Each row below holds a small network's activations on one input, seen along a few directions.
In each table, some parts of the input vary, and every possible input appears once, in random order.
Descriptions start from the smaller parts, as in this example, which fits no table here: one of 4 places along a line, together with either a single point or one of 9 places around a ring or (one of 2 separate values, together with one of 8 places around a ring).
Shared parts are said once, and a part with two or three values counts as separate values.
In the rows, zero is written as 100.

Other details of the inputs vary at random and push rows far along three fixed directions, the same in every table; ignore that.

A family of inputs:
x1: 105, 106, 93, 85, 123, 121, 89, 104, 88, 116, 106
x2: 89, 81, 116, 118, 108, 71, 135, 96, 78, 74, 79
x3: 76, 97, 70, 109, 108, 86, 89, 79, 90, 87, 87
x4: 95, 88, 104, 82, 118, 123, 91, 109, 93, 119, 101
x5: 98, 82, 100, 127, 116, 67, 135, 92, 91, 79, 73
x6: 97, 90, 104, 95, 120, 120, 87, 110, 94, 124, 107
x7: 106, 100, 90, 90, 109, 132, 93, 99, 90, 100, 112
x8: 112, 102, 107, 91, 67, 101, 83, 105, 134, 111, 131
x9: 63, 80, 95, 105, 107, 86, 82, 98, 90, 78, 98
x10: 93, 91, 109, 92, 116, 123, 84, 110, 93, 123, 103
x11: 100, 105, 102, 90, 113, 131, 87, 104, 88, 103, 110
x12: 109, 99, 107, 79, 65, 102, 88, 104, 133, 105, 124
x13: 125, 111, 113, 112, 117, 108, 141, 93, 84, 117, 81
x14: 110, 127, 84, 88, 57, 101, 78, 120, 132, 110, 125
x15: 94, 88, 91, 89, 107, 131, 96, 94, 102, 122, 93
x16: 116, 121, 100, 84, 75, 95, 76, 103, 130, 104, 135
x17: 71, 76, 81, 108, 104, 92, 85, 90, 100, 78, 85
x18: 75, 93, 85, 109, 101, 92, 81, 90, 82, 71, 100
x19: 73, 96, 84, 102, 111, 87, 81, 93, 85, 71, 101
x20: 109, 103, 89, 103, 111, 130, 88, 100, 90, 106, 119
x21: 71, 99, 96, 101, 109, 82, 77, 96, 78, 83, 90
x22: 65, 101, 69, 108, 95, 89, 85, 109, 84, 73, 88
x23: 122, 116, 92, 86, 69, 103, 80, 96, 137, 102, 116
x24: 77, 98, 70, 115, 109, 84, 87, 79, 90, 90, 91
x25: 80, 93, 71, 109, 108, 87, 85, 88, 86, 71, 106
x26: 99, 108, 94, 100, 105, 133, 88, 91, 94, 119, 97
x27: 128, 111, 119, 100, 129, 97, 136, 107, 78, 114, 91
x28: 126, 131, 127, 92, 58, 87, 131, 123, 115, 102, 94
x29: 71, 99, 90, 112, 109, 87, 76, 94, 84, 74, 102
x30: 99, 100, 122, 98, 79, 28, 121, 102, 116, 85, 90
x31: 127, 133, 127, 99, 60, 85, 130, 124, 116, 105, 97
x32: 128, 107, 139, 84, 78, 79, 135, 111, 124, 104, 104
x33: 119, 91, 128, 109, 116, 111, 143, 107, 84, 108, 92
x34: 113, 93, 124, 102, 111, 112, 144, 97, 88, 120, 72
x35: 83, 86, 112, 125, 109, 68, 134, 87, 83, 91, 64
x36: 90, 84, 108, 113, 121, 60, 136, 99, 85, 76, 84
x37: 85, 112, 89, 94, 70, 54, 72, 93, 124, 71, 119
x38: 94, 90, 107, 96, 115, 129, 89, 108, 96, 113, 111
x39: 104, 86, 88, 98, 114, 127, 96, 103, 99, 112, 118
x40: 97, 89, 84, 92, 111, 128, 97, 93, 105, 125, 97
x41: 113, 119, 108, 89, 62, 104, 76, 101, 125, 102, 128
x42: 68, 101, 61, 112, 99, 84, 87, 108, 86, 75, 92
x43: 116, 119, 106, 92, 62, 109, 72, 98, 134, 104, 115
x44: 123, 109, 113, 100, 114, 110, 144, 92, 84, 112, 75
x45: 125, 111, 125, 104, 127, 99, 133, 108, 77, 115, 90
x46: 95, 90, 91, 102, 109, 128, 92, 94, 103, 128, 99
x47: 98, 89, 100, 99, 119, 126, 90, 108, 98, 114, 115
x48: 107, 118, 122, 112, 75, 35, 117, 97, 111, 72, 103
x49: 120, 94, 111, 108, 119, 105, 147, 95, 94, 124, 81
x50: 102, 105, 100, 83, 119, 124, 88, 105, 86, 113, 102
x51: 106, 101, 94, 97, 105, 138, 86, 97, 96, 103, 97
x52: 120, 118, 98, 95, 66, 106, 73, 97, 136, 106, 120
x53: 99, 108, 105, 92, 117, 125, 82, 107, 85, 117, 104
x54: 114, 93, 135, 94, 121, 103, 136, 112, 81, 116, 81
x55: 71, 97, 84, 109, 100, 92, 84, 81, 85, 86, 82
x56: 114, 102, 81, 103, 114, 131, 89, 95, 101, 107, 106
x57: 72, 77, 76, 108, 108, 85, 88, 92, 94, 78, 104
x58: 121, 89, 126, 106, 114, 115, 142, 103, 92, 106, 75
x59: 118, 115, 99, 83, 65, 107, 79, 97, 134, 100, 112
x60: 79, 96, 97, 96, 74, 47, 71, 99, 124, 91, 111
x61: 99, 87, 99, 103, 107, 135, 88, 101, 105, 112, 98
x62: 74, 77, 74, 111, 108, 88, 86, 89, 102, 80, 89
x63: 111, 102, 83, 99, 114, 127, 92, 98, 92, 105, 120
x64: 131, 132, 119, 102, 64, 81, 131, 124, 118, 107, 102
x65: 100, 89, 93, 95, 121, 124, 93, 107, 100, 114, 118
x66: 106, 98, 119, 119, 71, 43, 122, 94, 125, 79, 86
Each input here is: one of 6 places around a ring, together with either a single point or (one of 2 separate values, together with one of 5 places along a line).
Q: The inputs of x49 and x35 match in every part but the place on the ring of 6. If x5 is changed in the same way as x49 into x35, which row does it become?
A: x61
Q: Which other rows agree with x64 in the place on the ring of 6? List them by row number.
A: x6, x8, x13, x20, x45, x46, x47, x48, x52, x66
Q: Change only the place on the ring of 6 in x51. List by row number the other rows that result.
A: x23, x43, x52, x56, x59
Q: Change only the choice among 2 separate values in x54. List by row number the other rows that result.
A: x21
Q: Which other rows agree with x59 in the place on the ring of 6? List them by row number.
A: x4, x7, x12, x15, x17, x19, x22, x32, x44, x50

A family of inputs:
x67: 82, 110, 90, 92, 84, 72, 71, 94, 110, 100, 121
x68: 76, 92, 61, 125, 124, 131, 78, 97, 88, 98, 89
x69: 71, 76, 70, 96, 137, 120, 83, 105, 85, 89, 112
x70: 72, 94, 104, 86, 68, 75, 67, 84, 126, 95, 88
x71: 91, 84, 143, 114, 82, 54, 130, 94, 102, 80, 79
x72: 60, 68, 87, 112, 129, 113, 69, 100, 87, 109, 84
x73: 91, 86, 96, 118, 153, 89, 139, 86, 61, 99, 84
x74: 92, 90, 95, 136, 130, 117, 137, 91, 63, 77, 74
x75: 126, 123, 122, 85, 83, 136, 91, 118, 101, 114, 124
x76: 77, 100, 76, 113, 130, 122, 67, 112, 67, 99, 98
x77: 83, 104, 74, 102, 66, 95, 86, 106, 125, 82, 106
x78: 150, 110, 138, 100, 120, 100, 151, 111, 109, 124, 99
x79: 122, 121, 108, 74, 85, 131, 98, 133, 105, 117, 120
x80: 88, 96, 102, 99, 84, 83, 72, 89, 121, 80, 128
x81: 112, 96, 103, 115, 88, 53, 135, 84, 99, 94, 86
x82: 137, 98, 111, 90, 82, 135, 98, 99, 120, 117, 124
x83: 139, 107, 100, 77, 86, 133, 97, 91, 122, 124, 106
x84: 147, 114, 151, 95, 108, 108, 150, 111, 92, 110, 108
x85: 120, 77, 79, 88, 135, 171, 108, 114, 85, 125, 109
x86: 70, 104, 69, 106, 124, 119, 73, 102, 60, 104, 101
x87: 84, 102, 92, 85, 82, 77, 75, 114, 115, 83, 123
x88: 110, 108, 122, 114, 106, 52, 123, 106, 97, 88, 91
x89: 65, 90, 99, 94, 67, 65, 71, 89, 123, 109, 100
x90: 129, 133, 110, 73, 87, 134, 89, 110, 102, 120, 105
x91: 102, 114, 98, 121, 84, 68, 138, 89, 102, 93, 80
x92: 89, 105, 90, 87, 88, 81, 70, 81, 123, 86, 109
x93: 99, 92, 82, 108, 79, 79, 68, 94, 125, 94, 109
x94: 131, 122, 114, 68, 96, 128, 90, 102, 114, 123, 114
x95: 88, 82, 130, 102, 82, 47, 140, 112, 107, 84, 74
x96: 95, 99, 83, 124, 133, 114, 135, 83, 65, 83, 55
Q: What do these inputs look like to the network?
A: one of 5 separate values, together with either a single point or one of 5 places along a line
Q: The inputs of x75 and x86 match in every part but the choice among 5 separate values. If x80 is changed in the same way as x75 into x86, which row does it become?
A: x73
Q: Change only the place on the line of 5 in x76. List by row number the other rows that result.
A: x68, x78, x88, x93

A family of inputs:
x97: 118, 82, 111, 73, 84, 129, 73, 103, 133, 123, 118
x98: 67, 113, 89, 97, 86, 81, 67, 78, 112, 102, 82
x99: 85, 109, 69, 118, 93, 83, 80, 82, 118, 80, 121
x100: 116, 108, 83, 103, 139, 143, 111, 125, 89, 136, 110
x101: 74, 68, 87, 122, 135, 115, 103, 90, 90, 93, 63
x102: 74, 77, 82, 117, 93, 80, 80, 92, 131, 99, 111
x103: 106, 100, 109, 83, 145, 140, 104, 98, 82, 141, 117
x104: 82, 97, 100, 145, 133, 117, 100, 94, 50, 66, 90
x105: 77, 114, 75, 103, 87, 79, 66, 109, 114, 86, 87
x106: 135, 115, 125, 100, 85, 63, 130, 87, 104, 70, 95
x107: 76, 93, 69, 102, 67, 89, 89, 97, 105, 86, 105
x108: 109, 109, 85, 74, 63, 141, 89, 109, 123, 119, 109
x109: 77, 99, 97, 84, 90, 76, 65, 81, 96, 97, 98
x110: 125, 117, 81, 88, 79, 122, 75, 120, 118, 131, 123
x111: 153, 128, 139, 78, 96, 91, 135, 134, 124, 130, 127
x112: 89, 101, 75, 126, 137, 117, 105, 79, 75, 73, 73
x113: 76, 58, 96, 116, 148, 99, 105, 97, 86, 95, 102
x114: 103, 92, 100, 80, 134, 154, 121, 117, 85, 119, 121
x115: 62, 108, 113, 116, 79, 80, 62, 93, 89, 96, 101
x116: 128, 121, 132, 99, 90, 64, 130, 88, 113, 67, 91
x117: 120, 108, 136, 93, 85, 48, 131, 89, 95, 105, 95
x118: 77, 92, 81, 112, 129, 106, 100, 77, 62, 109, 65
x119: 69, 112, 99, 122, 82, 77, 59, 124, 92, 80, 106
x120: 105, 102, 117, 113, 117, 94, 180, 106, 74, 85, 49
x121: 86, 109, 69, 104, 81, 78, 68, 107, 105, 89, 92
x122: 139, 119, 109, 121, 73, 60, 140, 84, 108, 82, 97
x123: 69, 105, 104, 83, 96, 77, 63, 82, 105, 94, 95
x124: 59, 85, 100, 129, 119, 119, 113, 114, 49, 74, 83
x125: 123, 115, 100, 81, 99, 126, 78, 98, 128, 110, 149
x126: 85, 65, 95, 100, 89, 78, 72, 92, 115, 90, 113
x127: 84, 71, 80, 116, 80, 82, 77, 89, 122, 98, 101
x128: 66, 96, 92, 80, 83, 89, 79, 103, 109, 69, 99
x129: 115, 99, 124, 91, 72, 60, 145, 107, 99, 81, 101
x130: 113, 103, 125, 84, 72, 66, 141, 106, 102, 77, 88
x131: 117, 88, 97, 87, 76, 135, 78, 100, 140, 130, 106
x132: 138, 111, 124, 105, 85, 57, 135, 88, 101, 75, 108
x133: 64, 84, 69, 117, 132, 114, 125, 101, 72, 90, 91
x134: 132, 121, 83, 90, 76, 139, 77, 90, 124, 111, 118
x135: 117, 108, 106, 79, 142, 146, 101, 127, 81, 120, 96
x136: 120, 115, 122, 107, 74, 51, 136, 84, 102, 113, 83
x137: 111, 88, 117, 71, 91, 132, 72, 104, 140, 120, 114
x138: 68, 93, 78, 119, 144, 103, 106, 81, 70, 114, 87
x139: 164, 110, 134, 90, 132, 117, 163, 131, 71, 130, 97
x140: 122, 115, 98, 67, 88, 121, 68, 123, 114, 119, 122
x141: 105, 77, 125, 117, 124, 162, 102, 117, 85, 127, 100
Q: The inputs of x116 and x128 match in every part but one. If x122 is changed in the same way as x116 into x128, which row does it become?
A: x107
Q: The inputs of x130 and x140 match in every part but one. If x133 is changed in the same way as x130 into x140, which row does it become?
A: x100
Q: What do these inputs look like to the network?
A: one of 5 separate values, together with either a single point or (one of 2 separate values, together with one of 4 places along a line)
Q: Change only the choice among 2 separate values in x112. List by row number the other rows that result.
A: x116
Q: Which other rows agree with x97 in the choice among 5 separate values? List them by row number.
A: x101, x102, x113, x126, x127, x131, x137, x141
